These are the activations of a small neural network, seen along a few directions. Each row is one input.
Each table varies a few parts of the input and shows all the possible inputs, shuffled.
A made-up example of a description, with smaller parts first: one of 6 places along a line, together with either a single point or (one of 2 separate values, together with one of 5 places around a ring) or one of 11 places along a line.
Shared parts are said once, and a part with two or three values counts as separate values.

Other details of the inputs shift rows strongly along two fixed directions, in all tables alike. That doesn't count.

Rows:
x1: [-10 -11   0   5  19   9  21  24 -31 -38 -22 -45 -15]
x2: [-91  12  17 -27  13 -11  40  -2 -16 -46 -70 -23  -5]
x3: [ 47   9  -6  -1 -18   9 -20  -7  17  38  41  33  -5]
x4: [ -2   2  -6   8 -36   1   0 -26  23  24   3  32 -16]
x5: [-14 -17  -3  -3  38  -9   1  21 -23 -29 -18 -30  23]
x6: [-35  39  -2  -2 -50   6  33 -42  11  43 -16  58 -32]
x7: [ 64 -33 -14  10  33  22 -28  47 -19 -33  29 -70  13]
x8: [-23  35   3   0 -41  -4  23 -34  14  32  -8  66 -30]
x9: [-48  30   5 -13 -39  -8  14 -52  26  17 -12  55   4]
x10: [ -6 -27   2   4  29  -7   7  30 -16 -33 -10 -40 -13]
x11: [  1 -20   7 -22  41  -2 -13  27 -22 -40  -3 -57  28]
x12: [-54  35  11 -16 -39 -17  17 -51  11  17 -23  57   1]
x13: [ 28 -28  -6   9  20  13 -17  42 -13 -24  16 -54   4]
x14: [-36   8   4 -10  14   4  30  18  -9 -26 -37 -16 -28]
x15: [ 70 -47 -13   9  39   5 -44  50  -1 -23  45 -60  15]
x16: [ 42  -9  -9   7  -8   1 -38  -8  23  21  50  23  42]
x17: [-79   1  14  -7  17 -13  42  -2 -16 -35 -51  -4   1]
x18: [-25  30   5  -5 -43   8  20 -37  12  37 -15  63 -32]
x19: [ 34 -19  -7  -1  31  18 -20  41 -18 -29   8 -45  -4]
x20: [-29 -10   8 -19  27  -3   7   7 -12 -34 -13 -34  16]
x21: [  3 -12   3  -2  34  -4  11  35 -16 -35 -10 -37 -14]
x22: [ 89 -15 -16  11  -8   2 -54   7  32  31  70  15  14]
x23: [-81   6  11 -20  15 -15  45   2 -18 -36 -77 -19  -2]
x24: [  3  32  15  21 -10   2  -7 -29  12  38  -2  21  12]
x25: [ 63  17   2  34   2   2 -48 -12   9  37  45   5  33]
x26: [ 37 -19  -1  -5  33   4  -9  37  -4 -16  17 -36  -2]
x27: [ 79 -44  -8   2  48   4 -42  53  -4 -17  49 -58  13]
x28: [-30  35   3   1 -48   1  22 -40   8  32 -17  70 -34]
x29: [ 45  18   4  28   3   6 -38 -10  14  29  26  -1  29]
x30: [ 54  -2 -12   1 -12 -12 -39 -14   9  30  42  26  39]
x31: [-21  31   2  -2 -41  -5  22 -33  32  30 -12  62 -27]
x32: [-85   0  13 -16  24 -10  50   1 -21 -30 -75 -13  -2]
x33: [ -5  -5  -7   2  26   8  14  32 -33 -32 -12 -49 -15]
x34: [-35  -3   8  -2  13 -13  28  10  -7 -23 -31  -8 -28]
x35: [-16  -3  -7  -2  23  13  19  30 -23 -33 -24 -49 -17]
x36: [ 16   0   0   1 -18  -2 -16 -23  21  31  32  41  31]
x37: [ 33  -3 -10  15 -35  -2 -20 -25  18  36  35  37  -6]
x38: [ 15  10  -3  -9 -25 -10 -12 -29  15  38  12  42  26]
x39: [-82   9  14 -19  15 -13  38 -11 -16 -42 -50 -13  -4]
x40: [ 24 -33  -1   1  26   1 -12  30  -5 -14  14 -37  -3]
x41: [ 70 -21 -13  12 -16   8 -41  -6  18  36  59  10   8]
x42: [ 39  -1  -6  11 -34  10 -21 -10  15  42  43  27   1]
x43: [ 34   5  -7  17 -39   3 -19 -15  12  37  41  35  -1]
x44: [-30  31   3   3 -56   8  34 -47  13  37 -18  58 -28]
x45: [-49 -12   2 -10  37  -6  22  21 -20 -41 -50 -37  12]
Description of these inputs: one of 3 separate values, together with either a single point or one of 5 places around a ring or one of 9 places around a ring.
Question: The inputs of x22 and x27 match in every part but the choice among 3 separate values. If x19 is changed in the same way as x22 into x27, which row does it become?
Answer: x18
Question: The inputs of x42 and x13 match in every part but the choice among 3 separate values. If x20 is changed in the same way as x42 into x13, which row does it become?
Answer: x9
Question: Which other rows does x34 become when the place on the ring of 9 takes its other values? List them by row number.
Answer: x1, x8, x10, x21, x28, x33, x37, x43
Question: Which other rows does x17 become when the place on the ring of 5 takes its other values? List them by row number.
Answer: x5, x12, x30, x39
